Each row below holds a small network's activations on one input, seen along a few directions.
In each table, some parts of the input vary, and every possible input appears once, in random order.
A made-up example of a description, with smaller parts first: one of 3 separate values, together with either a single point or one of 11 places along a line or (one of 4 places along a line, together with one of 8 places around a ring).
Shared parts are said once, and a part with two or three values counts as separate values.

Other details of the inputs vary at random and push rows far along three fixed directions, the same in every table; ignore that.

A family of inputs:
x1: [-69   5 -40   2 -55 -31   7 -32   8 -29 -20]
x2: [ 24 -16  35 -16   5  26  13  31 -46  24  47]
x3: [-22 -17  25 -21 -27  41   6  14 -50  17  21]
x4: [  6  30 -13 -18  25  14 -13   2  31 -12 -17]
x5: [-59 -30 -11 -22 -16  53  32   3   4 -12  -5]
x6: [ 63  21  17  20  37 -32 -20 -11  22   7   2]
x7: [ 49   3   1  -3  30  15 -13  15 -12  12   8]
x8: [ 31  21 -15 -14  22 -36 -16 -17  27 -14 -19]
x9: [ -8  -4  -7  63 -25 -46  -8 -20 -15   6 -10]
x10: [  2 -32  29 -22  11  59  17   8  18  10   6]
x11: [  3 -10   7   2  -9  -8   3  16 -32   6  15]
x12: [-50 -52  -5  52 -46 -21  28  -9 -15   3   3]
x13: [ 22  28 -10   2  26 -26 -15 -16  35 -14 -11]
x14: [ -2  22   6 -46  25  45   3  24  16  -6  12]
x15: [-39  39 -26 -74  -6  17   0 -27  55 -32 -35]
x16: [ 35  -3  13  20  16 -18 -10  17 -20  17   9]
x17: [  9   9 -11  50  -1 -50 -10  -1   6   1 -10]
x18: [  5 -13   5  24 -12  -2  -5   1 -32  14   5]
Description of these inputs: one of 3 separate values, together with either a single point or one of 5 places around a ring.
Question: Changing only the choice among 3 separate values turns x6 into x13. The same change can be made to x9. Which row results?
Answer: x4
Question: Which other rows does x5 become when the choice among 3 separate values takes its other values? List them by row number.
Answer: x10, x12
Question: Start at x14 and move only the place on the ring of 5, one step at a time. The first step leads to x17. Which rows follow, in order?
Answer: x16, x11, x2

A family of inputs:
x19: [ -7  16  -8  16  -2  20 -19  11 -10   9   1]
x20: [ 21  22 -10  28  -1  -7 -12 -20  -2  -3 -12]
x21: [ 24 -18  33  27 -17   1  18   1  -6  22  21]
x22: [  8 -17  20  37  -9 -20 -10 -27   2   6  -7]
x23: [  8  20 -23 -67  26  37  20  10  45 -23 -13]
x24: [ 54  31  14  16  39 -23 -24  23   9  10  27]
x25: [ -3 -53  22  61 -20 -48  13 -19  -2  -4   6]
x26: [ 23  -3  12 -43  20   7  -6 -24  36  -8 -22]
x27: [-25  11  17  20  -8  -8   5  16 -26   8  17]
x28: [-41 -18  -2 -16 -49  16  -3   2 -32   7 -18]
x29: [-28  30 -33  -8  -4 -38 -11   1  30 -42 -28]
x30: [ 53  38  13   8  41 -14 -20  23  15  -6  17]
x31: [ 24  61  -8 -32  35  -7 -12 -10  44 -26  -5]
x32: [-12  -8 -19 -16  -2 -38 -13 -36  45 -24 -50]
x33: [ 15 -12  20  -9 -10 -25  -4  15 -23   3  17]
x34: [ 12   3  -7 -26  28  -6   3 -31  20  -6 -19]
x35: [-25  -7  -3  15   3  28 -12   5   3   1   7]
x36: [ 12 -10  33   9  16  28 -11  13   4  16   0]
x37: [-18  -1  11  21 -27  -3  -1   4 -39   9  44]
x38: [ 15  11   5  21   3  33 -14  18 -21   8   1]
x39: [ 25  -2   4 -11  36 -13 -20   2  43  -7 -33]
x40: [ -6  -1  -6  67 -15 -54  19 -10   8   8  -9]
x41: [-59   8   7 -45  -8  36  14  36 -24  -6   8]
x42: [ 63  27  19  10  35  -4 -19  -9   0  24  -3]
x43: [ 29 -11   8  38   0  -7  11   1  -9  21  38]
x44: [  9 -17   3  21  -4 -29   8  12  17   6 -15]
x45: [-55 -34   9   3 -13  22  31  -7  -4 -12   1]
x46: [ -9 -14 -10  10 -40 -48  17 -33  23  -5 -19]
x47: [-30  -2 -30  -9 -17 -31  24 -19  28 -15 -31]
x48: [ 26  -8  15 -55  30  72   5   6 -11   2  21]
x49: [-29  26 -22 -53 -13   3  -2  -9  14 -23  10]
x50: [ -9   7 -38  25  -6 -45  11  -6  37 -25 -31]
x51: [-21  14 -37  -6 -16 -62 -13 -15  16 -25 -11]
x52: [ 26 -12  28  -5 -18  12  -5  -2 -38  25   8]
x53: [-18   1  -8 -25  -9  13   2   0 -19   2 -18]
x54: [-55  -2   7 -21  -8  52  13 -15  -6   1  -3]
x55: [ 21  31  20  -1  22 -22 -20  11  27  -5  -2]
x56: [-31   1  18  35 -31 -22  12  -5 -53  16  31]
x57: [-19  -8  20  31 -34  16 -15  14 -33  22  -2]
x58: [ 23  -8 -19  28 -16 -38  22 -24   6 -11   3]
x59: [ 63   4   7 -23  33  28 -11  22 -21  10   5]
x60: [ 45   9  -7  18  25  -7 -21  16  -4   2 -15]
x61: [-39  37 -15 -20   3  27  -7  -3  20  -4 -36]
x62: [-25  -8 -25 -29   2  21   3 -13  15 -27 -21]
x63: [-45  -7  22 -35 -24  34   4  44 -24   0  11]
x64: [-33  -7  -3 -10 -35  14   9 -13 -48  16  -1]
x65: [ 24   7   3  20  -1  10 -21  -6 -18  18  15]
x66: [ 18  12   3 -46  29  63 -18  39  -6  12   4]
x67: [ 13  -6  12  -5   1 -27   3  14 -28   4  18]
x68: [-38 -24   9 -49 -28  48  29  20  -3   3   2]
x69: [  4 -25   9  21  23  -5   2   9 -21  16  -2]
x70: [ 61 -27  30 -12  56  18   4  18 -30  34  23]
x71: [ 12  25  15 -23  -1  23 -22 -10  20   3 -19]
x72: [  9   4 -16 -37   4  10  11 -10  32  -5  10]
x73: [  0 -29   2  12  17  20  -7  22 -22  15  18]
x74: [36 -2 25 27 11 -7  4 13 20 17  5]
x75: [ 44  43 -15 -17  53  -2 -10   5  81  -7 -14]
x76: [ 15 -24  -6  -8   0   8  13  14  -7  10  23]
x77: [  8   8   3 -20  -6   4   9   2 -30  -8  28]
x78: [ 49  -1   3 -30  29  29 -21  23 -18  20  15]
x79: [-18   8 -23  36  -9 -28  -6 -43  18 -24 -20]
x80: [-32   5  -3 -54 -15  37  12  26 -20 -21  17]
x81: [-33  22 -39 -43 -21  13 -11 -29  20 -15 -24]
x82: [-11  -2 -21  44 -17 -68 -10   6 -12  -5   6]
x83: [ 22 -40  12  27  25  -3   5   2   4  -1  27]
x84: [-58  14 -19  -8 -29   3  26 -24  35 -15 -21]
x85: [ 14 -25 -11  20  -1 -25  -7 -29 -10   5  11]
x86: [-10  12 -24  51   7 -35 -11 -23  21 -19 -23]
x87: [ -1   4  -5  29 -26 -75   7 -28 -25  -2   7]
x88: [  6  -8 -12  84 -19 -48  14  -3  -7   2   6]
x89: [-65  12 -26 -16 -37   1 -12  -5  16 -15 -53]
x90: [ 16  -4   0   2  40  -1   9  -7  42 -35  -7]
x91: [ -5  23 -27  -6  20 -11 -22 -41  57 -22 -22]
x92: [ 13  -4   5 -27   7  16  30  -3   1  12  10]
x93: [-43 -10 -33 -30  -7  10  -5 -18  20 -18 -17]
x94: [-12 -24   9  57 -42   2  28   0 -40  13  33]
x95: [-50  -5  17 -22   6  70   6  15  -8   8   4]
x96: [ 15 -22  -6  18   6  -8   7  27   0  11  15]
x97: [ 12   5   3  -8  17  18 -10  21 -15  16 -12]
x98: [ 10   3  40  -1 -12   4  -4  10 -22  10  27]
x99: [-14 -23  27  18 -51 -25   8   0 -56  16  31]
x100: [-38  -2 -11 -32 -39  52   8  -5 -39  -6  -1]
x101: [ -3 -25  12  15  -1  11  27  33 -26  24  15]
x102: [ 78   4   5  10  69  -9 -20  14  22  -1  -6]
Question: Changing only one part turns x78 into x59. The same change can be made to x66. Which row results?
Answer: x60
Question: Changing only one part turns x68 into x76. The same change can be made to x55. Which row results?
Answer: x24
Question: Changing only one part turns x75 into x88. The same change can be made to x43. Which row results?
Answer: x94
Question: What is each input in this table made of?
Answer: one of 4 places along a line, together with either a single point or (one of 4 separate values, together with one of 5 places around a ring)
Question: Start at x68 and move only the place on the ring of 5, one step at a time. The first step leads to x46. Which rows follow, in order?
Answer: x21, x74, x44
Question: Which other rows does x58 become when the place on the line of 4 takes its other values? List them by row number.
Answer: x46, x72, x92

A family of inputs:
x103: [ -6 -15   8  26 -13   8   5   3 -13   9  21]
x104: [ 59  30   7 -23  50 -28 -14   2  30  -8   4]
x105: [36  2 25  6 21 13  3 13  5 16  8]
x106: [  5  25  -3 -36  22  23  -6  13  26  -3 -16]
x107: [  1 -29 -10  39 -19 -34   7  -7 -11   2   7]
x108: [ 20  11   7  -7   6 -14  -9  11   0   1  14]
x109: [-24   2  -9  -4 -28   3  13   1 -18  -1  13]
x110: [-22  33 -29 -24  -8 -33   2 -17  42 -28 -25]
x111: [ 20   6 -11  62   7 -55 -13  -5 -13  -8 -13]
x112: [ -8 -23  21   6 -26  24   9   9 -63  19  37]
x113: [-49   8 -14 -27 -20  39  -1 -13  28 -14 -16]
x114: [-23   0  12 -10  -2  26  18  14   0  -2   9]
x115: [ -9   7  -5 -13   0  27   7  -9  18  -5  -8]
x116: [ 32  -1   4  18  17 -12 -20  -3  -8  14  -3]
x117: [ 24  23  14 -35  38  22  -9   7  42  -2  -9]
x118: [-28  16 -22  16  -6 -43  -1 -24  48 -24 -27]
x119: [-43  -6 -16  32 -39 -25   8 -32   5  -5 -24]
x120: [ -4 -14   3  43 -20 -23  -5 -19  -9  10  -4]
x121: [  4 -25  10   2  -6  10   1   1 -18  10   2]
x122: [-27  11 -12 -11 -14 -18  -7 -24  -1 -12 -17]
x123: [-16 -17  19  -9   2  42   8  34 -39  12  32]
x124: [  8 -17   5  53  -3 -33   4 -12 -15   4  16]
x125: [ 59  43  -1 -34  42 -28 -15  -6  50  -7 -21]
x126: [-18  27  -8 -70  16  40   2   4  22 -23   2]
x127: [ 41 -12  13  -5  23   3  10  20   6  11  12]
x128: [ 51  21  12 -20  20  -5 -10  -2   8  11  -4]
x129: [ -9 -43  22  16 -23  22  17  31 -44  22  32]
x130: [ -9  -9  13   0  -7  24  -7  10 -35  16  11]
x131: [-56  16 -15 -24 -17  13   4  -6  41 -26 -22]
x132: [ -4 -37   4  53 -31 -46   3  -3 -27  10   3]
x133: [  4 -23   7   2   5   3   5  -7 -17   5   1]
x134: [ -1  -9   1   8   2  11  -3   1 -27   5  11]
x135: [  2  -9  -8  40 -19 -29  -4 -12 -21  13  -7]
x136: [ 43   6  26 -18  38  28 -12  31  -6  20  14]
x137: [-20   9 -10  -8 -21  -4  -1  -6  -5 -11   6]
x138: [-10   7  -2  -6   8  11  -2 -19  18 -12  -7]
x139: [-21 -22  -8  10 -11  -5  15  -4 -14  -8   7]
x140: [-26 -18 -24  27 -31 -30  19 -17   3  -6 -10]
x141: [-45  -6 -24  36 -38 -29  16 -26  11 -13 -11]
x142: [ 58 -17   8  12  24  -6   3   2  -2  18  10]
x143: [-37  13 -18 -26 -26  10  -3 -15   2 -14  -8]
x144: [ 11  34 -12 -26  24  -1 -25   2  46  -8 -29]
x145: [ -9  13 -22  -6  -7   8  -6  -9  17  -5 -16]
x146: [  8 -24  -1  66 -24 -37  -3   4 -39  18  23]
x147: [ 29 -22  25 -27  14  48  13  21 -20  26  14]
x148: [ 78  17  11  38  48 -25 -26  16   1  10   0]
x149: [-24   7 -28 -24   4 -10   1 -29  37 -31 -34]
x150: [ 29 -35  24  -6   6  41   6  21 -34  25  31]
x151: [-30 -20  26  11 -13  27  12  12 -35   8  19]
x152: [ 24  -3  14   3  17  22   6  23 -25  15  28]
x153: [-49  -2 -13   7 -28  -2   0  10  -6  -9  -2]
x154: [-60  -2   2 -43 -41  49   4   3 -27  -2   2]
x155: [-45   3  -2  -9 -38  -4   0  -2 -16  -6  -2]
x156: [  2  10 -16 -19  18 -19  -1  -6  47 -21 -22]
x157: [-23  14 -37  23  -6 -55  -5 -28  25 -26 -25]
x158: [ 14 -20  15   0  13   1   5   9  -9   5   7]
x159: [ 59   3   8  46  34 -55 -16 -27  13   6 -10]
x160: [-24  19   6 -62   2  41   1  13   6 -10   1]
x161: [ 19  -9  16 -34  17  36  13  24   3  13   5]
x162: [ 57  12 -12  33  24 -49 -27 -16  20   5 -12]
x163: [  0  19   2 -22  21  42   1  22  -1  -6  -5]
x164: [ -9   4  -5 -12 -19   6   4  -8 -11  -3   3]
x165: [ -7  15   3 -34  20  30   6  24   7  -3   6]
Question: What is each input in this table made of?
Answer: one of 3 separate values, together with either a single point or (one of 4 separate values, together with one of 5 places around a ring)
Question: Start at x125 and move only the place on the ring of 5, one step at a time. The first step leads to x110. Which rows follow, in order?
Answer: x109, x164, x128
